Each row below holds a small network's activations on one input, seen along a few directions.
In each table, some parts of the input vary, and every possible input appears once, in random order.
Descriptions start from the smaller parts, as in this example, which fits no table here: one of 2 separate values, together with either a single point or one of 9 places along a line or (one of 5 places around a ring, together with one of 6 places along a line).
Shared parts are said once, and a part with two or three values counts as separate values.
In the rows, zero is written as 128.

Table:
row 1: [160 189 115 113 140 124  96  64 137  92 128  81 113  87 168 108 119 120]
row 2: [138  69 137 140 101  82 168 138 118 146 137 163 167 182  90 156 134 102]
row 3: [192  74  79 135 107 112 133  85  75 161 120  94 125 138 148 123 121 126]
row 4: [181 127  77 142 107 110 125  95 123 130 143 123 128 161 191 106  96 116]
row 5: [134 212 176  97 166 126 120 186 175 104  86 128 118  50 147 139 118 121]
row 6: [ 41  47  47 190 120 200 125  92  48 135 233 133  82 176  87 128 165 184]
row 7: [166 147 112 123 126 164 110  88  96 100 103  74 134  61 162 151 145 118]
row 8: [ 11  87  56 159 110 212  99 135  99 120 219 140  79 188 126  77 148 181]
row 9: [114 133 153 123 109 106 135 134 178 159 124 173 155 216 130 103 106  97]
row 10: [119 165 207  92 144  69 135 175 197 127  88 169 146 129  94 115 111 121]
row 11: [143 117 193 114 140  81 153 169 152 142  86 154 161 114  69 160 138 114]
row 12: [137 168 184 107 166 151 137 174 137 121  69 104 128  34 124 171 137 136]
The inputs of row 6 and row 8 match in every part but one. If row 2 is changed in the same way as row 6 into row 8, which row does it become?
> row 9
What do these inputs look like to the network?
> one of 2 separate values, together with either a single point or one of 5 places around a ring
Which other rows does row 5 become when the place on the ring of 5 takes its other values? List them by row number.
> row 1, row 4, row 9, row 10
Which other rows does row 1 become when the choice among 2 separate values takes its other values? List them by row number.
> row 7

Table:
row 13: [123 144 187 107 144  90 149 163 166 144  95 152 142 122  96 135 120 128]
row 14: [ 91  70  90 152  98 161 120 136  90 147 173 146 127 223 126 115 123 141]
row 15: [ 82 114 145 130 136 129 136 160 136 138 143 154 120 156  92 129 131 145]
row 16: [178 144 179  97 125  68 149 130 168 141  68 129 160 115 130 129 109  99]
row 17: [131  95  46 161  96 185 102  80  71 109 176 103 115 156 172 115 136 136]
row 18: [106  78  73 161  98 169 121 119  78 139 173 133 124 194 148 118 125 139]
row 19: [132 149 176 105 141  94 142 149 162 128  90 139 137 103 109 131 122 129]
row 20: [129 121  69 151 117 178 105  98  86 108 165 104 110 121 154 129 141 133]
row 21: [112 137 111 137 137 147 119 126 122 122 143 124 116 109 121 132 145 135]
row 22: [117 115  83 148 121 165 114 114  95 127 163 120 109 142 138 127 137 137]
row 23: [203 170 154 101 132  78 131 102 161 117  75  99 154  79 157 133 116  91]
row 24: [130 150 138 128 145 126 131 129 139 124 125 130 123  95 125 134 129 127]
row 25: [ 87  90 115 140 119 154 125 152 101 147 161 145 118 188 109 127 129 143]
row 26: [ 98 124 125 133 131 141 129 145 125 134 140 139 119 130 112 126 137 139]
row 27: [157 171 154 115 149 104 130 119 161 103  98 111 136  62 131 140 135 120]
row 28: [ 99  97 101 145 119 159 127 129  93 135 160 134 113 162 128 129 129 144]
row 29: [115 142 151 118 140 117 136 146 141 134 120 143 122 121 114 129 123 131]
row 30: [ 99 122 163 118 140 113 141 156 147 140 120 152 126 138  95 127 127 142]
row 31: [120  89  55 156  99 175 105 102  76 127 178 116 115 177 158 113 131 135]
row 32: [164 135 193  94 128  59 155 151 173 148  70 141 162 142 114 129 105 100]
row 33: [141 158 126 125 141 131 116 110 139 107 122 114 119  80 136 130 137 126]
row 34: [125 140 102 140 135 159 113 107 114 103 148 105 114  86 142 132 144 135]
row 35: [145 156 168 111 146 103 135 130 161 117  97 122 135  78 120 134 129 128]
row 36: [190 159 166  99 133  68 140 117 166 133  73 114 156  95 143 130 112  89]
What do these inputs look like to the network?
> one of 4 places along a line, together with one of 6 places along a line
The inputs of row 18 and row 31 match in every part but the place on the line of 4. If row 16 is changed in the same way as row 18 into row 31, which row does it become?
> row 36
Which other rows does row 30 become when the place on the line of 6 takes its other values? List them by row number.
> row 13, row 14, row 15, row 25, row 32
Which other rows does row 33 become when the place on the line of 4 takes its other values? List them by row number.
> row 24, row 29, row 30
Which other rows does row 25 become when the place on the line of 4 takes its other values? List them by row number.
> row 20, row 22, row 28

Table:
row 37: [217 109  79 115  78 104 100  71 100 145 105  83 172 184 187 105 112  76]
row 38: [159 180 140 120 141 110 128 117 147 110 109  90 142  53 147 125 124 127]
row 39: [193 171 159 107 167  83 129 109 171 115  68 102 142  37 136 152 135 115]
row 40: [ 94 126 152 140 129 143 131 174 120 133 139 166 123 155 105 127 112 158]
row 41: [169  89 141 119  70  98 145 149 108 188 107 136 183 246 145 108  81  93]
row 42: [143 137 102 149 141 150 118 105 125  86 157 103 111  99 152 138 134 140]
row 43: [ 89 129 165 108 136 108 141 149 154 134 118 160 119 144 101 122 123 135]
row 44: [114 150 189 115 146  86 147 149 164 155 112 140 148 125  77 125 123 125]
row 45: [ 62 103 119 132 120 155 133 163 105 134 152 177  98 166 110 126 129 149]
row 46: [ 52  72 102 154 113 195 126 158  80 153 170 153  99 178  98 118 141 167]
row 47: [136 145 208  89 146  63 167 163 178 153  72 154 143  96  80 147 129  97]
row 48: [113  88  52 175 135 200  98  91  93  89 185 106 103 127 147 145 166 156]
row 49: [112 129  72 147 132 162 112  93 104  92 175 109  98 107 150 132 148 137]
row 50: [140 165 112 122 136 134 117 100 143 104 123 114 112  75 158 122 135 119]
What do these inputs look like to the network?
> one of 2 separate values, together with either a single point or one of 6 places along a line
The inputs of row 42 and row 40 match in every part but the choice among 2 separate values. If row 48 is changed in the same way as row 42 into row 40, which row does it become?
> row 46
Which other rows does row 50 become when the choice among 2 separate values takes its other values? List them by row number.
> row 43

Table:
row 51: [126  91  50 162 100 178 108 108  73 126 177 117 118 175 163 123 134 136]
row 52: [100 160 177 110 161 106 148 163 160 134 110 146 119  79  94 140 133 135]
row 53: [206 187 168  96 142  66 121  94 179 112  73 102 142  82 160 114 101 100]
row 54: [ 83  79  26 167  96 210  84 119  59 141 202 137  88 205 151 103 138 148]
row 55: [165 170 186  86 139  62 136 159 189 147  74 148 147 136 126 113  98  99]
row 56: [144 176 161 113 162 112 128 111 160  85 109 102 120  27 128 142 137 141]
row 57: [163 131 162 119 141 104 147  99 139  99  91  84 150  46 125 156 140 127]
row 58: [104  97  23 172 103 211  82  65  61 108 201 102  91 170 173 102 135 160]
row 59: [119 169 165 109 157 117 138 158 156 124 107 141 124  62  97 147 138 124]
row 60: [ 79  61  82 158  95 167 120 132  83 140 183 144 124 230 131 112 124 156]
row 61: [134 186 187  98 155  79 132 154 191 138  84 151 129  98 112 108 112 114]
row 62: [164 205 174  98 159  82 123 133 192 118  86 126 125  63 134 111 118 113]
row 63: [ 69  65  37 167  95 204  95 122  61 139 206 142  88 220 140  94 131 161]
row 64: [113  71  52 160  96 182 109 123  70 144 177 136 113 197 149 121 137 132]
row 65: [ 56  73  55 166  93 193 100 123  72 136 214 148 103 244 131  90 124 167]
row 66: [145 109 192 103 117  66 172 148 160 144  81 136 173 151 106 145 108 111]
row 67: [126 108 178 115 131 106 168 148 132 140  89 131 154  99  94 160 137 127]
row 68: [134  92  46 168 101 182 107  74  77 108 181 100 119 161 173 120 135 137]
row 69: [134 179 159 115 161 118 133 138 161 103 100 124 118  43 118 142 142 131]
row 70: [ 85 147 194 109 163  98 152 166 169 131 106 148 127  94  80 138 130 149]
row 71: [151 196 176  98 156  86 123 150 190 135  86 153 122  81 121 114 118 103]
row 72: [123 181 212  94 156  68 141 158 202 137  89 161 139 119 105 108 103 129]
row 73: [182 123 160 102 117  81 152 137 146 143  74 122 166 109 128 154 122  93]
row 74: [167 213 175  94 160  82 119 100 188  95  88 113 134  47 146 116 114 112]
row 75: [ 58  76  64 171 113 209 114 134  65 129 209 137  95 186 115 129 148 163]
row 76: [186 172 169  92 138  64 129 152 184 152  77 139 142 119 132 113 108  82]
row 77: [ 97  97  43 177 127 212  97  84  67 100 200  95  88 130 146 129 154 158]
row 78: [148 159 204  90 134  50 150 165 188 151  81 158 150 154 113 112  92 101]
row 79: [ 71  83  51 170 116 212 107 134  61 134 205 134  94 170 125 136 153 152]
row 80: [ 46  75  79 170 117 196 112 135  71 130 207 143 104 205 104 122 146 173]
row 81: [106 102 197 112 134  95 173 156 145 137  90 140 159 118  79 159 131 138]
row 82: [194 139 155 105 122  81 146 113 142 128  72 108 169  95 140 156 123  90]
row 83: [156 132 168 118 134 108 154 130 135 118  83 115 154  67 117 164 139 123]
row 84: [202 141 156 107 123  81 144  88 148 110  75  88 166  79 155 146 120  97]
row 85: [170 113 172 102 120  73 158 138 148 156  72 131 165 131 119 142 116 100]
row 86: [ 96  94  23 170 102 208  86 107  57 124 205 123  94 185 166 102 135 150]
row 87: [143 114 166 120 132 113 158 145 129 138  90 119 150  81  98 162 148 116]
row 88: [ 92  71  63 162  90 176 123 125  72 139 186 139 120 215 144 115 131 140]
row 89: [196 188 168 100 142  72 128 123 174 132  77 125 149 101 148 123 110  80]
row 90: [ 87  94  46 176 123 213 105 111  63 113 203 115  90 148 136 137 155 151]
The inputs of row 83 and row 81 match in every part but one. If row 90 is changed in the same way as row 83 into row 81, which row does it become?
> row 80
The inputs of row 72 and row 74 match in every part but one. If row 66 is changed in the same way as row 72 into row 74, which row does it become?
> row 84
What do these inputs look like to the network?
> one of 5 places along a line, together with either one of 3 separate values or one of 5 places around a ring
A walk changes only the place on the ring of 5. It starts at row 82 and steps to row 89. List the rest of the walk in order.
> row 62, row 69, row 83
A walk changes only the place on the line of 5. It starts at row 78 and steps to row 55. List the rest of the walk in order.
> row 76, row 89, row 53
Which other rows does row 54 become when the choice among 3 separate values takes its other values? List them by row number.
> row 64, row 79
A walk changes only the place on the line of 5. It starts at row 56 and steps to row 69. List the rest of the walk in order.
> row 59, row 52, row 70
